Each row below holds a small network's activations on one input, seen along a few directions.
In each table, some parts of the input vary, and every possible input appears once, in random order.
A made-up example of a description, with smaller parts first: values(3) and (point or line(9) or (line(4) and ring(5))).
Shared parts are said once, and a part with two or three values counts as separate values.

Other details of the inputs shift rows strongly along two fixed directions, in all tables alike. That doesn't count.

Rows:
r1: [  2 -13 -12  -8 -13 -18  18 -11  -4   3   3  17]
r2: [ -3 -15 -13 -11 -13  -6  24  -8 -10   1   5  11]
r3: [-2  2 -1  4  3 -2  4  4  3  2  4  0]
r4: [ -6  32   3   0  -6  39  15 -24  40  30 -60  -4]
r5: [  2   8   3  -2  -1   3  11 -13   9  10 -18   5]
r6: [  4 -15 -11 -10 -12 -17  18 -12  -3   1   3  16]
r7: [  0  38  18  16  28  35 -19   2  26  18 -40 -22]
r8: [  2 -18 -16 -13 -15  -8  15  -3  -3   0   1  18]
r9: [ -1  13  15  15  25   2 -25  20   3  -7   4 -17]
r10: [  1   1   7   2   1 -15  -2   2  -2   1   3   2]
r11: [ 1 -1 -1  6  5 -1  3  4 -5 -3  7  0]
r12: [  2   3   6   6   3  -1  -6  10  -4 -11   5 -13]
r13: [  4   7   2  -5  -1   3  11 -12   7  12 -18   0]
r14: [-5 -1  1  0  6  1  0  1 -3 -4 -3  2]
r15: [ 4 -2 -1  0  0 -3 -3 11 -1 -2  4  3]
r16: [  7  15  20  12  20   7 -23  23   1 -10   5 -15]
r17: [ -8  14  -7  -7  -7  17   0 -20  13  14   1   4]
r18: [  9 -11   6   4   6 -21  -8   8 -20 -14  23  -5]
r19: [ -1  16  19  18  13  -1 -24  21   5 -10   5 -20]
r20: [  2  -3   9   9   1   1 -10   8  -3 -10   6 -11]
r21: [ 0  1  3 -1 -3 -3 -3  9  1  2 -2  4]
r22: [  7 -11   3  -2   3 -12  -8  20 -19 -17  22  -3]
r23: [ 7 -2 -2  2  1  0 -3  9 -6 -4  2  3]
r24: [ -2 -16 -16  -8 -18 -10  17  -8  -1  -5   2  12]
r25: [ 5 -3  0 -2 -1  4 -2  5 -5  1 -3 -2]
r26: [ 8 -2 14  6  8 -6 -9  3 -5 -3  6 -8]
r27: [ -2  23   4   4  -2  31   5 -15  26  22 -45 -13]
r28: [  5   7  -1   1   0   4   9 -13   7  12 -18   4]
r29: [ -3  13  -8 -12 -10  18  -6 -15  13  14  -4   8]
r30: [  1  12  17  11  25   6 -22  19  -3  -9   3 -22]
r31: [ -6   7  -9  -8 -11  24  26 -26  18  29 -39   5]
r32: [  2  16  21  16  24   6 -16  19   2  -9   9 -18]
r33: [  9   8  21  12  18   9 -26  22  -1  -6   5 -18]
r34: [-11 -17 -14 -10 -14 -13  13  -7  -7   2  -1  17]
r35: [ -4 -14 -17  -6 -20 -12  17  -7  -2  -3   2  13]
r36: [  0 -14  -1   2  10 -16 -10  15 -13 -18  23  -1]
r37: [ -1 -15 -17  -4 -19  -8  17  -9  -7  -5   0  13]
r38: [-6  2  3  3  0 -4  3  5  1  3  2  0]
r39: [-11 -11 -21 -18 -16  -2   3 -21  -6   1  15  18]
r40: [  3  -1   2  -2   2 -16 -20  -2 -13 -14  39   1]
r41: [ 0  0  0  2  4  0  4  3  4  0  4 -1]
r42: [ -8  -8 -20 -14 -25  -3   5 -21  -2  -3  16  15]
r43: [  0 -18   4   3   8 -11 -11  12 -19 -16  22  -4]
r44: [ -3 -21 -10  -8 -15  -4  20 -10  -8   3   5  12]
r45: [-3 -5 -1  0  5  2 -2  0 -6 -1 -4 -4]
Each input here is: values(5) and (point or line(8)).
Changing only the values(5) part turns r4 into r14. The same change can be made to r12. Which row results?
Answer: r30
Changing only the values(5) part turns r18 into r27. The same change can be made to r40. Which row results?
Answer: r42
Which other rows does r1 become when the line(8) part takes its other values? List them by row number.
Answer: r5, r6, r10, r13, r18, r26, r28
List by row number the other rows that have the values(5) part in common with r33.
Answer: r8, r15, r16, r21, r22, r23, r25, r29

Rows:
r46: [-4 -2 -8 -3 -4  0  3 -3  3  1  6  6]
r47: [  3  16   9   6   6  13 -13   1   9   4  -9 -10]
r48: [ 1 -4 -3 -5 -5 -2  3 -5 -3 -1  0  3]
r49: [ 2 -7 -1 -3 -7 -3  4  0  0  1 -1  4]
r50: [-4 -4 -2 -5 -3 -2  3 -4 -2  1  1  5]
r51: [-4 -2 -7 -4 -5 -2  2 -2 -1  1  2  6]
r52: [  6  14  11   7  10   8  -5   6  10   4 -13  -8]
r53: [-6 -3 -5 -3 -3  1  3 -6  0  1  5  6]
r54: [-2 -3 -5 -3 -4 -1  2 -8 -4  0  2  2]
r55: [-4 -3 -4 -3 -4 -1  3 -7 -4  0  2  4]
r56: [  1  15   9   8  13   6  -5   7  11   5 -12  -8]
r57: [  7  -8  15  15  23 -25 -21  29 -25 -30  40 -13]
r58: [ 0 -3 -6 -3 -5  1  2 -7  0 -1  5  4]
r59: [-3 -7 -1 -2 -3 -4  5 -2 -2  3 -1  5]
r60: [-6 -3 -4 -3 -5 -1  1 -5 -3  1  2  6]
r61: [ 1 -7 -2 -2 -3 -5  5 -5 -3  2 -1  1]
r62: [  3  16   8   6   7  14 -11   1  12   4  -5 -10]
r63: [-2 -3 -6 -3 -3  0  3 -9 -1  0  5  2]
r64: [  0 -14  -8  -7   2  13   6   7 -11   0  -5   4]
r65: [ 0 -3 -5 -3 -6 -1  1 -6 -4 -1  1  4]
r66: [-2 -1 -6 -4 -7 -2  1 -1 -1  1  2  6]
r67: [  1  17   9   3   8  10 -10   6  11   6 -10  -8]
r68: [ 2 -3 -4 -1 -3 -7  8  2 -1  1 -2  7]
r69: [ 1 -3 -3 -7 -7 -2  3 -1 -1 -1  1  5]
r70: [ -8  -9  -8   4 -10   0   8   5   0 -11  -9  -3]
r71: [-1 -4 -3 -6 -3 -3  4 -7 -3  0  1  1]
r72: [ 4 -4 -3 -1 -1 -6  8 -3 -3 -1 -3  4]
r73: [ -2  16   9   3  10  10 -10   5  11   6 -10  -9]
r74: [-2 -1 -7 -3 -6  0  3 -2  2  1  5  7]
r75: [  7  -5  17  17  14 -18 -14  30 -23 -28  46 -19]
r76: [ 0 -5 -3 -2 -6 -5  4  1  0  3 -1  5]
r77: [ 3 -7 -1 -2 -7 -3  4 -2 -1  1 -1  3]
r78: [  2  17   9   5   6  13 -12   3  10   5 -10  -9]
r79: [  4  12  12   8  10  10  -9   2  10   7 -14 -12]
r80: [ 0 -2 -6 -4 -7  1  2 -3  2 -1  5  6]
r81: [ 5 -4 -2 -1 -4 -5  8 -1 -2 -1 -3  5]
r82: [ -1  14  11   4  12  10  -9   0   8   5 -10 -11]
r83: [-2 -7 -1 -1 -2 -4  6 -4 -3  2 -1  3]
r84: [-4 -3 -5 -3 -2  0  4 -8 -1  0  5  4]
r85: [-2 -6 -3 -2 -4 -5  5  0  0  3 -1  5]
r86: [  4  13  10   8  14   6  -5   1   7   4 -12 -11]
r87: [ 2 -4 -2 -6 -7 -2  3 -4 -2 -1  1  4]
r88: [-2 -5 -2 -1  0 -6  8 -2 -2  1 -2  6]
What is each input in this table made of?
Answer: values(3) or (line(5) and ring(8))
A walk changes only the ring(8) part. It starts at r47 and steps to r65. List the rest of the walk in order.
Answer: r54, r55, r60, r51, r66, r78
Which other rows does r82 become when the ring(8) part takes its other values? List them by row number.
Answer: r48, r50, r67, r69, r71, r73, r87

Rows:
r89: [  2   5  -5  -7 -12 -13   4  -7  10   6   1  13]
r90: [-1  1  2 -4  9  3 -5 -7 -2  9  1  4]
r91: [ -8 -27 -21 -11 -24  -6  10  -3 -20 -15  18  10]
r92: [ -2 -15 -12  -7 -18 -30  11  -8  -6  -4  22  22]
r93: [ -5  22   5   3  -1   2   6 -12  22  15 -16   1]
r94: [  7   7  21  23  23 -29 -28  26 -12 -28  45 -20]
r95: [  8  18   8  -4  11  22  -8 -11  11  19 -20  -3]
r96: [  6  11   6  -6   5  22   3 -16  10  21 -22  -3]
r97: [ -4  21  -3  -3  -5  36  -9  -3  22  14 -27  -3]
r98: [-14   9  -4   1   0  18  -6   5   9   0  -5  -4]
r99: [  3   2  -1  -1 -14 -12  10 -15   4   4  -1   3]
r100: [  9  -1  13   7  16  12  21   9   5  17 -51  -8]
r101: [-3  3  3 -3 11  3  0 -7 -4  7  0  1]
r102: [  7   5  -4  -5 -14 -10   5 -10   8   5   1  13]
r103: [  6  19   7   2  -6   6   4 -12  22  15 -16  -2]
r104: [  0   6  12  11  20   1 -44  40 -10 -28  35 -19]
r105: [-13 -25 -25  -9 -18  -7  13  -2 -16 -15  21  12]
r106: [ -1  11  22  24  28   7 -42  34  -9 -31  29 -34]
r107: [ -1   1   1  -1  12   4   2 -10  -4   6   0  -3]
r108: [-12 -25 -24 -12 -21  -8   6   2 -14 -11  22  20]
r109: [ -5 -27 -21 -13 -25  -4   9   1 -16 -14  21  14]
r110: [ -1 -36 -11   2 -10 -10  25  27 -20 -17 -11   6]
r111: [  8  24  30  26  26 -10 -31  17   5 -16  18 -29]
r112: [  2  16   4  -8  10  19  -5 -11  14  22 -23   1]
r113: [  0  12   8   0  12  20   3 -21  10  17 -25  -8]
r114: [  3 -27 -11 -12 -10 -17  14 -14 -26  -5  18  12]
r115: [  9 -10   4   8  -5 -17  33   9   6   6 -34   5]
What is each input in this table made of?
Answer: values(3) and (point or ring(8))
Changing only the values(3) part turns r105 into r94. The same change can be made to r106. Which row results?
Answer: r111
List by row number the other rows that have the values(3) part in common with r113.
Answer: r90, r95, r96, r100, r101, r107, r112, r114
